A small network was shown many inputs. Here are its activations along a few directions, one row for each input.
Each table varies a few parts of the input and shows all the possible inputs, shuffled.
A made-up example of a description, with smaller parts first: one of 2 separate values, together with either a single point or one of 9 places around a ring or (one of 4 places along a line, together with one of 5 places around a ring).
Shared parts are said once, and a part with two or three values counts as separate values.

Rows:
row 1: [ -3  -8  -6  -5  14   6 -11 -38 -12  18  12  11 -21   1  -5]
row 2: [ -2 -18  -4  24 -17 -32   0 -45 -14  17   5  27 -22  -3  -3]
row 3: [-12 -10  -3 -25   5   2   7  -4 -34 -11   3  -4 -20   1   3]
row 4: [ -2 -20  -4  25 -15 -34   0 -44 -16  18   4  24 -22  -3  -4]
row 5: [ 38  40  -7   3 -11  15  -6  64  39  14  -7 -27  56 -11  -1]
row 6: [-25 -14  -1   1  10   5  12   9   3 -49  -8 -15 -19   1   6]
row 7: [ -2  -5  -6  -8  10  10 -12 -40  -7  15  13  18 -21   2  -4]
row 8: [ 28  31  25   5  -9  18  -5  61  34  15 -10 -26  65   1 -12]
row 9: [ 46  14  -7  47 -22 -30 -21  20  27  59  -5  13  64  -7   8]
row 10: [ 22  24  -6  20  -4   3 -18  80  49  -1 -17 -16  52  -2   5]
row 11: [ -2 -17  -4  23 -19 -31   0 -46 -11  16   6  31 -21  -3  -3]
row 12: [ 29  28  -6  -6 -15   5 -21  58  22  38 -13 -11  65  -7   7]
row 13: [-25 -16  -3   1  12   4  12  10   1 -48  -9 -18 -20   1   5]
row 14: [-12  -6   0 -29   0   6   5  -7 -27 -14   4   5 -18   0   5]
row 15: [-25 -12   0   0   9   7  11   9   5 -49  -8 -12 -19   0   7]
row 16: [-12  -7  -1 -28   1   5   6  -6 -30 -13   4   2 -19   0   5]
row 17: [-13  12  -1 -19   9   9  26   0  -3 -31   6 -14 -21  -1  -1]
row 18: [-25 -11   1  -1   7   8  11   9   7 -50  -7  -9 -19   0   8]
row 19: [-13  13   0 -20   7  11  25   0  -1 -32   6 -11 -21  -1   0]
row 20: [-12  -5   0 -30  -3   8   5  -8 -25 -15   4   9 -18   0   6]
row 21: [-25  -9   1  -2   5  10  10   8   9 -52  -7  -5 -19   0   8]
row 22: [ 40  16  18  19  -1  16 -35  22  27  62  -8  -2  61  12  -7]
row 23: [ 14  13  25  22  -4   8 -16  77  44   0 -19 -16  61  11  -6]
row 24: [-13   7  -4 -17  15   4  27   2  -8 -28   4 -24 -22   1  -3]
row 25: [ -3  -9  -6  -4  16   5 -11 -38 -13  19  11   8 -22   1  -5]
row 26: [ -3  -6  -6  -7  12   8 -11 -39  -9  17  13  14 -21   1  -4]
row 27: [ -2 -21  -5  26 -13 -35   1 -44 -18  19   3  21 -23  -3  -5]
row 28: [-24  -8   1  -3   3  12  10   8  11 -53  -7  -1 -20   0   9]
row 29: [ 21  16  26  -5 -15  10 -18  57  19  41 -14 -11  71   6  -2]
row 30: [-13   9  -2 -17  13   5  27   1  -6 -28   5 -21 -22   0  -2]
row 31: [ 42   2  27  47 -20 -26 -20  18  25  62 -10  13  67   5   0]
row 32: [ -3 -10  -7  -3  18   3 -10 -37 -15  20  10   5 -22   1  -6]
row 33: [-12  15   0 -21   5  13  25  -1   1 -33   7  -7 -21  -1   1]
row 34: [ -2 -23  -6  27 -11 -36   1 -43 -20  20   1  19 -23  -3  -7]
row 35: [-11  -3  -1 -32  -5  10   5  -9 -23 -17   4  13 -18   0   6]
row 36: [ 46  25 -15  19  -2  14 -34  24  30  59  -5  -1  57   0   1]
row 37: [ -3 -12  -8  -3  20   2 -10 -36 -17  21   9   2 -23   1  -7]
row 38: [-12  -9  -2 -26   3   3   6  -5 -32 -12   3  -1 -19   0   4]
row 39: [-13  11  -1 -18  11   7  26   1  -5 -29   6 -18 -21   0  -1]
row 40: [ -1 -16  -4  21 -21 -29  -1 -47  -9  14   7  34 -21  -2  -2]
Q: Describe the family of inputs behind these rows.
A: one of 5 places along a line, together with either one of 2 separate values or one of 6 places along a line
Q: The inputs of row 33 and row 7 match in every part but the place on the line of 5. If row 24 is changed in the same way as row 33 into row 7, which row does it become?
A: row 37
Q: The inputs of row 35 and row 28 match in every part but the place on the line of 5. If row 14 is changed in the same way as row 35 into row 28, which row does it become?
A: row 18
Q: Which other rows does row 19 become when the place on the line of 5 takes its other values? List them by row number.
A: row 11, row 20, row 21, row 26
Q: Which other rows agree with row 4 in the place on the line of 5? List them by row number.
A: row 2, row 9, row 11, row 27, row 31, row 34, row 40

Rows:
row 41: [ 25  -3  -6  24   3  -9 -27 -49  -1  67  13  20   2   0 -16]
row 42: [  7   6   1  -1  16  26 -19   7  16  14  -2  -9  15   6  -3]
row 43: [ 19  13   6  20 -17 -10  -4  43  24   9 -12  -5  42  -2   2]
row 44: [-28 -24  -1   2  11   1   8 -29 -11 -38   2   7 -43   3   2]
row 45: [  8   8  -1  -2  17  24 -16   9  16  13  -1 -10  15   5  -3]
row 46: [  8  10  -2  -3  17  22 -14  11  16  12   0 -11  14   4  -3]
row 47: [ 13  20  -6  -5  14  19  -5  14  18   7   3 -14  13  -1  -2]
row 48: [-28 -20  -3   0  11  -3  13 -26 -11 -39   3   3 -44   1   1]
row 49: [ -8  -2   4 -28  -3   5   5  -1 -24  -4   3   2  -8   1   2]
row 50: [ -7   0   3 -28  -3   4   7   0 -24  -5   3   1  -9   1   2]
row 51: [ 20  15   5  20 -18 -10  -2  43  25   8 -12  -6  42  -2   2]
row 52: [ 31  -7  10  47 -21 -38 -19 -25   6  69   1  28  32   2  -6]
row 53: [-27 -11  -7  -2   7  -6  24 -24  -9 -42   3  -4 -44  -3   1]
row 54: [-28 -22  -2   1  11  -1  11 -28 -11 -39   2   5 -43   2   2]
row 55: [ 22  17   4  20 -20 -10   1  42  26   7 -11  -7  42  -3   2]
row 56: [ 15   5   9  21 -14  -7 -11  40  24  12 -13  -3  43   0   2]
row 57: [-26  -9  -7  -2   6  -6  27 -25  -8 -43   4  -5 -44  -4   1]
row 58: [ 12  17  -5  -4  15  19  -7  14  17   8   3 -14  13   1  -2]
row 59: [ -8  -7   8 -27  -2   8   0  -4 -24  -3   2   5  -8   3   3]
row 60: [ -8  -4   6 -27  -2   6   3  -2 -24  -3   2   4  -8   2   2]
row 61: [ 15  22  -6  -5  13  19  -2  14  19   6   4 -15  14  -2  -2]
row 62: [ -5   9   0 -29  -7   2  17   1 -21  -9   6  -3  -8  -4   1]
row 63: [-28 -16  -5  -1   9  -5  18 -24 -10 -41   3  -1 -44   0   1]
row 64: [ 14   0  13  22 -13  -4 -16  35  24  14 -14   0  44   1   3]
row 65: [ 16   8   8  20 -15  -8  -9  41  24  11 -13  -4  42  -1   2]
row 66: [ -6   4   1 -29  -5   2  12   1 -23  -7   5  -1  -9  -1   1]
row 67: [ 11 -17 -10  -1 -14 -25 -10 -57 -42  49  12  31 -16  -4   0]
row 68: [ 10  15  -4  -4  16  20 -10  14  17  10   2 -13  13   2  -3]
row 69: [-27 -14  -6  -2   8  -6  21 -24 -10 -41   3  -2 -45  -2   1]
row 70: [-11 -30 -18  23  -7 -33  -5 -80 -23  16  13  42 -50  -4   0]
row 71: [ -7   2   2 -29  -4   3  10   1 -23  -6   4   0  -9   0   2]
row 72: [  9  13  -3  -3  16  21 -12  13  16  11   1 -12  14   3  -3]
row 73: [ 17  10   7  20 -16  -9  -7  42  24  10 -12  -5  42  -1   2]
row 74: [ 14   3  11  21 -14  -6 -14  38  24  13 -14  -1  43   0   2]
row 75: [-28 -18  -4  -1  10  -4  16 -25 -11 -40   3   1 -44   0   1]
row 76: [ -6   7   0 -29  -6   2  15   1 -22  -8   5  -2  -8  -2   1]
Q: The inputs of row 62 and row 57 match in every part but one. If row 49 is changed in the same way as row 62 into row 57, which row does it become?
A: row 48
Q: Describe the family of inputs behind these rows.
A: one of 4 places along a line, together with either a single point or one of 8 places along a line
Q: A walk changes only the place on the line of 4. It starts at row 63 and steps to row 71. List the rest of the walk in order.
A: row 68, row 73
Q: Which other rows agree with row 64 in the place on the line of 4? List them by row number.
A: row 43, row 51, row 52, row 55, row 56, row 65, row 73, row 74

Rows:
row 77: [-41 -34  -7  -3   9 -19  11 -59 -27 -25   9  25 -63   1   5]
row 78: [ 16   9   1  26  -9  -9  -1  59  28  -8 -19 -21  44  -3   7]
row 79: [-23 -11  -3 -12  -8  -5  30 -49 -24 -34   8   9 -47  -6   4]
row 80: [  1  27   4 -14  -3  14   4  53  26 -10  -6 -24  22  -2 -12]
row 81: [ 42   5   6  49  -9 -16 -31 -12  26  78  -1  11  46   2 -13]
row 82: [-16  -7  -6 -13   8  26  -7   5   2 -36  -4  -3 -18   0   3]
row 83: [ 26  12  27  12 -16   1 -15  40  20  27  -7   7  55   9  -2]
row 84: [ 41  16  -7  10 -18  -5 -32  22  11  68  -5  10  61  -5   6]
row 85: [  2  23  -2 -16  20  23  13  27  17 -26   3 -20   7   2  10]
row 86: [-20 -26 -18  -9   6 -23  13 -74 -51  -9  21  26 -77  -2  -7]
row 87: [-26 -14   5 -28  20  13  16 -13 -31 -26   2 -20 -30   4  -1]
Q: Describe the family of inputs behind these rows.
A: one of 11 places along a line
Q: A walk changes only the place on the line of 11. It starts at row 86 and steps to row 77. List the rest of the walk in order.
A: row 79, row 87, row 82, row 85, row 80, row 78, row 83, row 84, row 81
